A small network was shown many inputs. Here are its activations along a few directions, one row for each input.
In each table, some parts of the input vary, and every possible input appears once, in random order.
A made-up example of a description, with smaller parts first: one of 4 places along a line, together with either a single point or (one of 2 separate values, together with one of 5 places around a ring) or one of 11 places around a ring.
Shared parts are said once, and a part with two or three values counts as separate values.
(in the rows, 128 means zero)

Table:
row 1: [156  98 135 154 138 156  49  96 136 161  89 125]
row 2: [176  97  62 114 127 158 102  72  79 150 116 125]
row 3: [ 57 166 193 155 142 127  97 182 173 113 129 113]
row 4: [145 150  89 170  99  68 149 120 154 158  57 135]
row 5: [201  33 151 147 101  82 146  99 125  94 122 150]
row 6: [176 144  48 114 108 100 167  88 103 154  95 141]
row 7: [ 85 139 175 109 163 189  78 150 133 126 171 109]
row 8: [126  77 192 101 127 119 174 156 121  61 205 131]
row 9: [108 138 108  65 158 194 131 128  90 122 200 123]
row 10: [125 125 158 202 112  94  69 126 169 146  38 129]
row 11: [102 182  94  73 131 137 193 142 100 122 179 127]
row 12: [ 80 188 130 132 131 112 182 177 153 128 135 127]
- Describe the family of inputs behind these rows. => one of 2 separate values, together with either a single point or one of 5 places around a ring
- The inputs of row 3 and row 10 match in every part but the choice among 2 separate values. If row 9 is changed in the same way as row 3 into row 10, which row does it become? => row 2
- Which other rows does row 8 become when the choice among 2 separate values takes its other values? List them by row number. => row 5

Table:
row 13: [ 62 159 172  89 145 156 150 177 123  85 204 117]
row 14: [ 83 161 127  75 156 160 168 159 116 110 212 122]
row 15: [ 39 164 195  98 151 177 100 178 136  93 200 102]
row 16: [168 107 137 186  98  77 113 112 154 143  37 142]
row 17: [ 94 162 108  67 153 155 182 151 108 113 213 125]
row 18: [178 106 108 180 109  83 116  98 154 166  41 141]
row 19: [188 106  89 173 105  77 130  88 147 170  42 143]
row 20: [154 113 135 200 106  99  71 117 152 151  38 131]
row 21: [ 55 159 190  86 158 167 130 170 143 105 204 112]
row 22: [ 73 160 146  82 158 164 153 165 124 107 211 119]
row 23: [232  56  60 146  98 109 127  52  93 146  70 145]
row 24: [193 112  57 172  93  77 129  79 122 167  38 138]
row 25: [144 113 154 206 108 103  57 124 160 147  40 128]
row 26: [128 115 112  32 153 188 166 122  61  89 243 127]
- Describe the family of inputs behind these rows. => one of 2 separate values, together with either a single point or one of 6 places along a line
- The inputs of row 14 and row 19 match in every part but the choice among 2 separate values. If row 17 is changed in the same way as row 14 into row 19, which row does it become? => row 24

Table:
row 27: [158 159  79 139 114  87 159 117 143 153  68 125]
row 28: [179  87 100 120 101  57 162  88 111 142  99 130]
row 29: [ 88 122 162 107 164 182  95 140 120 114 167 124]
row 30: [101 174 117  82 157 178 137 133 112 134 163 123]
row 31: [124 170  93  48 140 169 138 122  96 138 172 134]
row 32: [153  97 138 158 146 148  68 106 151 161  85 137]
row 33: [168  91 115 145 111 144  77  82 125 153 101 108]
row 34: [183  75  94 114 130 150  98  69 106 156  91 136]
row 35: [ 73 177 136 108 152 169 120 147 116 122 150 112]
row 36: [ 84 110 201 134 135 139 106 171 137  77 168 121]
row 37: [ 84 174 111  95 122 131 193 149 108 128 155 123]
row 38: [126 112 155 190  96  72 122 140 172 122  76 129]
row 39: [157  72 153 167 105 102  93 118 137 115  89 129]
row 40: [170 145  63 123  99  95 180 101 120 176  83 139]
row 41: [154 110 135 169 101  78 140 122 170 131  89 143]
row 42: [106 126 140  97 119 118 183 136 126  87 176 135]
row 43: [105 162 132 188 126 121  73 118 149 158  64 119]
row 44: [109 118 136  88 146 184 105 119  99 111 178 121]
row 45: [ 53 188 159 132 152 159 102 155 131 120 149 114]
row 46: [162  99 154  75 140 158 156 125  89  95 193 143]
row 47: [113 171  92  67 126 138 208 139 105 140 167 133]
row 48: [139 166 102 160 117  84 143 134 159 151  61 122]
row 49: [132 110 120  63 135 186 118 107  92 121 193 106]
row 50: [ 68 199 152 123 146 123 156 189 159 113 138 114]
row 51: [140 112 159 182 126 140  46 125 170 159  92 108]
row 52: [112 168 126 175 113  81 127 155 170 165  60 132]
row 53: [155 148  89 140 131 138 109  91 131 170  78 129]
row 54: [162  97 115 148  99  68 152 105 132 128  90 135]
row 55: [ 71 141 184 137 125 112 152 171 158  84 161 127]
row 56: [ 97 139 168 113 140 111 167 158 146  97 175 136]
row 57: [113 113  64 137 158 139 137 167  74 104 211 129]
row 58: [ 82 135 184 123 174 181  80 165 149 120 165 127]
row 59: [124  98 164  96 130 144 136 136 101  81 183 128]
row 60: [126 116 119  72 115 121 197 122 111  90 180 138]
row 61: [111 107 183 112 141 147 123 154 134  86 182 134]
row 62: [176 140  69 115 127 141 124  76 115 173  83 132]
row 63: [183  91  36 193 138 102 110 131 102 148 130 143]
row 64: [123 155 110 170 123 124  89  96 133 158  71 123]
row 65: [161  95 189 194 123 107  83 143 153 124  87 135]
row 66: [197  55 112 121  98 110 123  85 105 120 100 138]
row 67: [177  64 132 145 101 106 108 100 121 117  95 134]
row 68: [ 76 187 135 112 132 132 179 169 136 134 155 128]
- Describe the family of inputs behind these rows. => one of 2 separate values, together with either a single point or (one of 4 places along a line, together with one of 5 places around a ring)
- The inputs of row 42 and row 54 match in every part but the choice among 2 separate values. If row 56 is changed in the same way as row 42 into row 54, which row does it become? => row 41
- The inputs of row 34 and row 49 match in every part but the choice among 2 separate values. If row 53 is changed in the same way as row 34 into row 49, which row does it become? => row 30
- A walk changes only the place on the line of 4. It starts at row 45 and steps to row 35. List the rest of the walk in order. => row 30, row 31

Table:
row 69: [ 72 108 226 133 162 170  69 180 163  95 191 117]
row 70: [129 144 103  52 129 119 216 119 108 105 191 136]
row 71: [177 123  50 137 118 138 101  70 112 182  82 123]
row 72: [186 148  48 127 121 116 159  88 119 180  60 145]
row 73: [ 47 169 155 124 126 142 146 180 137  87 166 117]
row 74: [114 143 189 189 114 101  87 136 186 156  51 130]
row 75: [125 106 114  78 162 190 110 113  73 108 197 125]
row 76: [151  86 144  78 133 167 139 124  81  77 206 130]
row 77: [ 63 178 132 125 146 114 165 196 150 107 183 119]
row 78: [110 160 141 173 112 102  69 136 156 157  46 115]
row 79: [194 115  74 125 101  69 183  77 132 150  82 149]
row 80: [199  60 108 144  98  75 163  86 118 131  88 141]
row 81: [131  80 210 212 134 123  34 143 184 141  84 124]
row 82: [130 151 112 208 122  60 131 161 167 157  74 138]
row 83: [134  93 134  70 126 125 196 126  94  88 196 129]
row 84: [218  50 118 153 104 117 104  82 104 119  97 142]
row 85: [113 153  81  66 145 185 136 112  87 135 190 111]
row 86: [ 52 171 211 115 140 151 124 175 157 110 164 118]
row 87: [110 139 130 199  98  90 111 141 165 132  53 130]
row 88: [122 176  79  54 148 164 192 130  95 134 170 131]
row 89: [191  72  85 152 135 143  74  71  98 154  87 138]
row 90: [ 49 193 171 104 143 155 110 169 133 110 158 109]
- Describe the family of inputs behind these rows. => one of 2 separate values, together with either one of 5 places along a line or one of 6 places around a ring

Table:
row 91: [ 69 210 115  59 152 163 187 173 109 118 201 121]
row 92: [166 140  45  51 118 141 195  73  78 140 152 133]
row 93: [178  82  74  65 122 159 147  80  67 123 172 131]
row 94: [182  64  99  67 139 180 138  80  71 114 182 139]
row 95: [211  53 102 158 116 122  78  64 104 142  81 137]
row 96: [ 82 179 129  56 153 168 166 167 103 116 211 127]
row 97: [149 169  38  55 119 139 217  84  80 146 145 129]
row 98: [ 86 127 154  77 160 185 127 155  92  83 227 120]
row 99: [ 89 154 148  68 157 186 149 165 101  98 214 123]
row 100: [181 104  63  60 123 155 168  88  79 142 162 137]
row 101: [212  78  92 155  95  50 176  78 128 139  66 152]
row 102: [ 58 136 210 147 150 151  67 176 166 100 151 106]
row 103: [196 116  59 146 113  90 137  68 120 176  51 138]
row 104: [ 99 105 168  71 165 193 118 138  95  79 226 123]
row 105: [173  91  86  62 114 103 230  91  86 100 171 145]
row 106: [115 151 137 201 109  91  85 144 171 166  39 127]
row 107: [187 147  45 140 105  89 160  73 119 182  35 134]
row 108: [224  69  84 148 113 115  97  67 115 162  67 146]
row 109: [133 109 165 213 102  47 129 143 189 124  52 141]
row 110: [ 62 121 231 162 145 167  49 178 156  99 170 108]
row 111: [ 48 149 206 165 128  86 137 206 180  80 162 119]
row 112: [208  85  73 163 123 110 118  79 121 170  61 139]
row 113: [136 101 162 208 112 106  42 127 167 149  57 130]
row 114: [ 91 139 164  69 137 125 212 168 111  70 221 131]
row 115: [ 54 164 200 151 136 141  79 187 162 119 152 106]
row 116: [ 48 189 183 144 141 140 106 188 173 117 135 104]
row 117: [111 182 114 203 115  90 107 150 185 170  31 133]
row 118: [144  81 182 207 122 122  34 114 169 139  58 130]
row 119: [ 30 225 165 153 133 128 120 197 171 127 135 106]
row 120: [119 121 145 214 120  98  65 139 172 150  54 126]
- The inputs of row 110 and row 104 match in every part but one. If row 115 is changed in the same way as row 110 into row 104, which row does it become? => row 99
- Describe the family of inputs behind these rows. => one of 5 places around a ring, together with either a single point or one of 5 places along a line
- List by row number the other rows that have the place on the ring of 5 in common with row 120. => row 106, row 109, row 113, row 117, row 118
- Which other rows does row 100 become when the place on the line of 5 takes its other values? List them by row number. => row 92, row 93, row 94, row 97
- A walk changes only the place on the line of 5. It starts at row 95 and steps to row 108. List the rest of the walk in order. => row 112, row 103, row 107
